A small network was shown many inputs. Here are its activations along a few directions, one row for each input.
In each table, some parts of the input vary, and every possible input appears once, in random order.
A made-up example of a description, with smaller parts first: line(4) and (point or ring(9) or (values(3) and ring(8))).
Shared parts are said once, and a part with two or three values counts as separate values.

Other details of the inputs shift rows strongly along two fixed directions, in all tables alike. That doesn't count.

Table:
r1: -0.47 0.60 1.75 5.33 2.83 -2.86 2.09 -0.01 2.82 2.72 -0.15 -2.78 -3.40
r2: -4.29 3.86 2.52 -1.06 -0.88 4.90 1.42 -1.26 -4.77 0.48 -4.10 0.95 -1.43
r3: 0.05 -3.03 -1.25 -3.05 1.07 -3.22 -2.81 -0.44 5.19 -1.08 2.00 -0.70 4.85
r4: 2.82 -3.74 -0.22 -4.84 -7.15 5.19 0.30 0.46 -4.08 1.57 -1.93 3.71 0.52
r5: -0.10 -4.77 -1.87 -1.33 0.62 -3.21 -0.82 -2.96 3.59 0.32 0.23 -0.67 2.78
r6: -0.27 -0.67 0.81 4.27 0.63 -0.96 3.08 1.13 1.02 1.27 -0.56 -2.18 -2.06
r7: 0.53 -1.12 -1.00 -5.44 -2.83 1.41 -0.55 1.24 -0.72 -0.14 0.06 1.24 1.65
r8: 0.48 -3.35 -1.90 -3.39 -5.01 2.62 0.04 0.23 -1.61 1.25 -1.58 1.94 0.79
r9: -4.06 2.11 0.82 2.85 -0.21 -1.83 4.21 -0.51 0.18 4.09 -1.83 -0.40 -0.07
r10: -3.62 4.75 3.67 0.24 -1.04 -0.89 3.63 1.02 -0.19 3.65 -1.32 -1.40 -2.50
r11: 4.01 -3.03 1.30 -0.19 2.25 -2.35 -3.60 0.38 3.79 -0.58 4.21 -1.17 0.43
r12: 3.36 -3.74 -1.97 -1.39 2.54 -3.07 -2.23 1.81 2.61 -2.05 3.17 1.35 1.45
r13: 1.82 7.85 -2.05 0.10 -3.95 0.86 3.73 2.42 -1.91 1.21 0.14 -1.40 0.46
r14: 3.76 -5.97 -2.79 0.68 1.28 -2.20 -1.52 0.09 2.85 -1.55 1.76 0.26 1.59
r15: -2.31 3.83 1.92 2.53 0.43 4.33 1.09 2.35 -5.79 -0.74 -1.16 0.11 -2.54
r16: -4.48 5.00 1.30 -0.38 -1.37 -1.06 4.41 2.00 -1.71 3.49 -1.54 0.03 -1.06
r17: -0.43 2.41 1.85 3.30 4.07 -4.10 0.94 2.84 2.28 1.52 1.49 -2.37 -1.54
r18: 5.42 -5.00 -0.44 -1.16 -3.94 3.53 -1.66 0.36 -0.58 -0.54 0.80 1.52 -0.58
r19: 1.00 3.62 -1.29 6.91 1.17 -6.07 3.13 -3.86 6.25 1.64 1.94 -5.01 0.77
r20: -1.61 3.49 0.45 1.26 -0.04 4.97 1.83 3.04 -6.52 -0.59 -1.10 2.10 -3.46
r21: 3.52 -3.25 1.04 -2.22 -0.31 4.92 -4.51 -0.74 -3.32 -3.73 0.93 1.87 -0.62
r22: 3.07 0.27 -4.16 -0.05 0.78 -2.90 -4.23 -4.19 1.86 -5.01 1.68 -1.73 3.82
r23: 3.96 -1.96 -1.25 -4.03 -3.36 3.80 -1.34 3.91 -1.69 -1.39 2.11 3.04 -1.11
r24: -5.26 3.87 1.34 0.71 1.89 0.32 1.98 -1.22 -2.55 0.48 -2.88 1.06 -0.36
r25: 1.24 -3.25 -0.21 1.27 6.52 -2.34 -4.95 -2.89 2.75 -3.66 1.87 -0.41 -0.53
r26: -1.73 -0.85 -0.53 -4.06 -1.86 3.74 -2.65 -1.62 -2.70 -2.51 -2.65 2.91
 1.15
r27: -6.44 2.06 2.15 3.13 5.87 -3.53 -1.00 -3.60 2.95 -0.11 -1.59 -1.88 1.00
Description of these inputs: values(3) and (point or (values(2) and line(4))).
- The inputs of r3 and r27 match in every part but the values(3) part. If r7 is changed in the same way as r3 into r27, which row does it become? => r26
- Which other rows agree with r9 in the values(3) part? List them by row number. => r1, r4, r5, r6, r8, r14, r18, r19
- Change only the values(3) part in r14. List by row number the other rows that result. => r12, r20
- Change only the line(4) part in r25. List by row number the other rows that result. => r15, r20, r21
